A small network was trained on invented records. Each row is its activation on one of them, seen along a few directions.
Each row is followed by the record's values for the fields BIG, POMIN, POBA, BIPA, DUKAM.
Not every record has every field; a missing one is left out.
The largest differences between rows may come from other fields.
(in the rows, 500 means zero)
Strong random noise was added to every row along 3 fixed directions; ignore it. To show where, here is one row again and again, with new noise each time:
[533 503 343 433 421 560 573 539 628 557 432 482 424 589 397 441 581]
[535 436 558 421 563 515 500 527 751 564 560 673 536 259 570 417 351]
[471 375 739 460 573 467 542 277 724 438 538 792 606  49 744 511 301]
[760 575 650 446 451 517 279 689 680 424 794 548 488 436 555 618 170]
[550 452 784 510 429 462 492 199 590 266 575 688 559 204 753 705 306]

[566 551 707 482 514 505 402 524 528 454 615 552 547 421 592 673 469] => BIG is geb, POMIN is kad, POBA is nim, BIPA is zibam, DUKAM is tov
[327 476 461 574 300 433 730  99 272 174 496 318 513 531 513 772 612] => BIG is fitad, POMIN is faz, POBA is dige
[509 542 469 438 636 529 521 586 483 733 513 539 431 488 419 335 593] => BIG is geb, POMIN is faz, POBA is dige
[643 613 775 491 480 609 269 331 354 408 327 609 450 428 703 575 495] => BIG is geb, POMIN is kad, POBA is kizun
[544 487 627 594 409 511 429 541 571 352 654 560 603 282 636 654 423] => BIG is fitad, POMIN is kad, POBA is rerem
[547 655 423 387 704 346 445 826 480 746 538 506 484 579 502 321 508] => BIG is fitad, POMIN is kad, POBA is nim, BIPA is zibam, DUKAM is tov
[435 595 360 406 521 517 494 681 500 592 624 332 391 658 359 543 519] => BIG is fitad, POMIN is kad, POBA is dige
[302 521 515 406 669 285 673 376 577 527 679 538 650 321 543 392 500] => BIG is geb, POMIN is kad, POBA is nim, BIPA is zibam, DUKAM is piv
[526 554 833 552 469 536 341 412 526 378 647 591 449 332 715 817 254] => BIG is fitad, POMIN is kad, POBA is dige
[637 565 573 539 489 268 337 535 346 375 817 518 579 433 572 546 315] => BIG is fitad, POMIN is kad, POBA is rerem
[366 466 468 336 703 449 569 494 675 581 692 328 442 474 496 494 420] => BIG is geb, POMIN is faz, POBA is dige
[410 628 394 339 555 416 609 434 418 541 493 460 463 689 515 454 616] => BIG is fitad, POMIN is kad, POBA is nim, BIPA is zibam, DUKAM is piv
[575 437 390 661 276 764 401 677 537 508 225 373 493 632 181 561 601] => BIG is geb, POMIN is kad, POBA is dige
[415 442 626 589 482 662 439 411 509 650 312 653 488 342 571 493 486] => BIG is fitad, POMIN is kad, POBA is dige
[596 624 462 476 452 628 415 645 430 580 426 508 364 596 326 529 504] => BIG is fitad, POMIN is kad, POBA is dige
[625 627 562 586 422 561 359 578 402 350 562 406 549 615 410 488 444] => BIG is geb, POMIN is faz, POBA is kizun
[761 642 596 583 430 461 132 729 374 453 748 455 519 550 562 606 316] => BIG is fitad, POMIN is kad, POBA is rerem
[675 506 368 647 334 577 515 767 393 532 442 377 530 643 274 463 552] => BIG is fitad, POMIN is faz, POBA is dige
[490 631 568 345 543 650 404 543 573 700 375 553 265 614 565 364 553] => BIG is fitad, POMIN is kad, POBA is kizun
[639 590 371 474 443 611 370 690 529 476 583 258 409 750 402 610 578] => BIG is geb, POMIN is faz, POBA is rerem
[376 353 368 535 413 705 588 451 485 531 215 426 471 581 349 523 614] => BIG is fitad, POMIN is faz, POBA is dige
[442 453 511 385 473 708 506 500 716 438 468 427 359 647 515 652 427] => BIG is fitad, POMIN is faz, POBA is nim, BIPA is zibam, DUKAM is piv
[551 438 504 464 492 449 410 671 647 501 668 553 642 391 439 470 248] => BIG is fitad, POMIN is kad, POBA is nim, BIPA is femo, DUKAM is piv
[545 384 353 644 282 571 611 499 516 306 412 425 471 579 324 585 546] => BIG is fitad, POMIN is faz, POBA is rerem
[346 352 436 496 452 522 613 352 735 368 485 379 472 386 507 648 577] => BIG is geb, POMIN is kad, POBA is rerem
[414 396 603 537 650 418 581 484 454 624 444 623 577 263 600 337 484] => BIG is fitad, POMIN is faz, POBA is dige
[842 762 823 594 526 463 119 669 404 419 782 613 653 393 665 505 119] => BIG is geb, POMIN is kad, POBA is kizun
[486 348 744 601 618 525 453 452 616 446 501 609 653 172 572 533 265] => BIG is geb, POMIN is faz, POBA is dige
[622 595 498 443 379 750 281 745 573 555 456 370 299 755 423 473 442] => BIG is fitad, POMIN is faz, POBA is kizun
[425 546 513 451 554 443 619 449 370 564 281 628 516 329 570 261 672] => BIG is fitad, POMIN is kad, POBA is kizun
[464 522 470 453 486 355 585 436 459 500 504 462 431 591 558 459 537] => BIG is fitad, POMIN is kad, POBA is nim, BIPA is femo, DUKAM is piv
[443 391 564 561 540 371 466 310 515 456 588 621 604 353 579 472 482] => BIG is geb, POMIN is kad, POBA is rerem
[298 355 337 566 338 693 691 253 400 419 109 399 454 607 348 606 728] => BIG is fitad, POMIN is faz, POBA is dige
[605 652 539 357 722 431 357 697 458 640 704 504 472 612 526 434 461] => BIG is geb, POMIN is faz, POBA is nim, BIPA is zibam, DUKAM is tov
[306 414 145 534 409 422 836 310 383 435 293 462 617 627 329 364 779] => BIG is fitad, POMIN is faz, POBA is nim, BIPA is femo, DUKAM is piv
[714 689 924 613 411 348 318 334 228 145 696 513 524 513 739 905 403] => BIG is geb, POMIN is kad, POBA is nim, BIPA is zibam, DUKAM is tov
[496 524 397 565 370 372 593 270 194 426 367 531 481 588 503 545 812] => BIG is fitad, POMIN is kad, POBA is rerem
[461 466 585 342 567 483 535 399 598 450 594 544 434 509 599 551 378] => BIG is fitad, POMIN is faz, POBA is nim, BIPA is femo, DUKAM is piv
[628 650 559 529 525 535 499 412 229 527 285 564 446 610 656 370 630] => BIG is fitad, POMIN is faz, POBA is kizun
[435 430 646 589 504 636 463 376 551 498 314 596 598 248 531 512 483] => BIG is geb, POMIN is kad, POBA is dige
[573 354 799 504 517 646 361 455 711 380 554 529 508 257 570 704 208] => BIG is geb, POMIN is faz, POBA is dige

Which values does each new row have?
[582 479 177 552 385 571 572 832 462 697 532 280 409 891 199 420 686] => BIG is fitad, POMIN is faz, POBA is dige
[343 403 417 508 581 514 733 372 475 633 364 562 546 394 523 374 627] => BIG is fitad, POMIN is faz, POBA is dige
[514 573 515 391 549 303 468 573 458 327 887 371 456 628 498 583 309] => BIG is fitad, POMIN is faz, POBA is nim, BIPA is femo, DUKAM is piv
[706 528 557 496 535 744 214 819 684 750 410 527 435 507 392 468 330] => BIG is geb, POMIN is kad, POBA is dige
[538 419 199 644 304 572 655 496 567 398 468 349 549 699 188 546 681] => BIG is geb, POMIN is faz, POBA is rerem
[383 476 185 222 673 562 492 948 831 802 622 258 232 827 265 259 444] => BIG is fitad, POMIN is faz, POBA is nim, BIPA is femo, DUKAM is piv
[500 372 377 570 391 668 517 509 726 435 486 397 538 489 410 577 548] => BIG is geb, POMIN is faz, POBA is rerem
[456 529 523 412 622 503 593 368 398 740 245 645 405 416 590 346 657] => BIG is fitad, POMIN is kad, POBA is dige
[421 528 403 568 185 394 691 148 363 137 444 298 473 652 477 827 608] => BIG is fitad, POMIN is kad, POBA is nim, BIPA is femo, DUKAM is piv
[727 576 581 494 447 656 279 636 566 429 552 527 451 425 525 627 301] => BIG is fitad, POMIN is kad, POBA is rerem
[560 477 606 554 383 657 457 330 441 512 170 472 449 515 484 629 592] => BIG is geb, POMIN is kad, POBA is dige
[545 520 568 388 646 576 463 500 651 642 435 683 402 295 621 407 461] => BIG is fitad, POMIN is kad, POBA is rerem
[372 451 750 534 513 495 612 205 480 456 402 710 561 161 683 571 449] => BIG is fitad, POMIN is kad, POBA is dige
[403 539 687 398 543 531 481 398 444 338 511 475 297 634 635 767 546] => BIG is fitad, POMIN is faz, POBA is nim, BIPA is zibam, DUKAM is tov
[484 454 304 457 442 526 607 574 471 623 451 333 434 600 370 427 608] => BIG is fitad, POMIN is faz, POBA is dige
[651 558 773 567 448 491 302 492 503 282 685 474 654 396 672 798 281] => BIG is geb, POMIN is kad, POBA is nim, BIPA is zibam, DUKAM is tov
[754 601 630 542 363 684 106 881 504 467 619 387 437 587 414 687 187] => BIG is fitad, POMIN is kad, POBA is dige
[647 760 648 372 606 453 279 588 319 520 646 501 438 562 568 448 495] => BIG is geb, POMIN is kad, POBA is kizun
[298 552 494 287 553 360 603 238 497 320 660 207 334 805 593 674 610] => BIG is geb, POMIN is faz, POBA is nim, BIPA is zibam, DUKAM is piv
[414 349 489 649 452 669 566 361 509 576 342 644 597 362 507 507 523] => BIG is fitad, POMIN is faz, POBA is dige
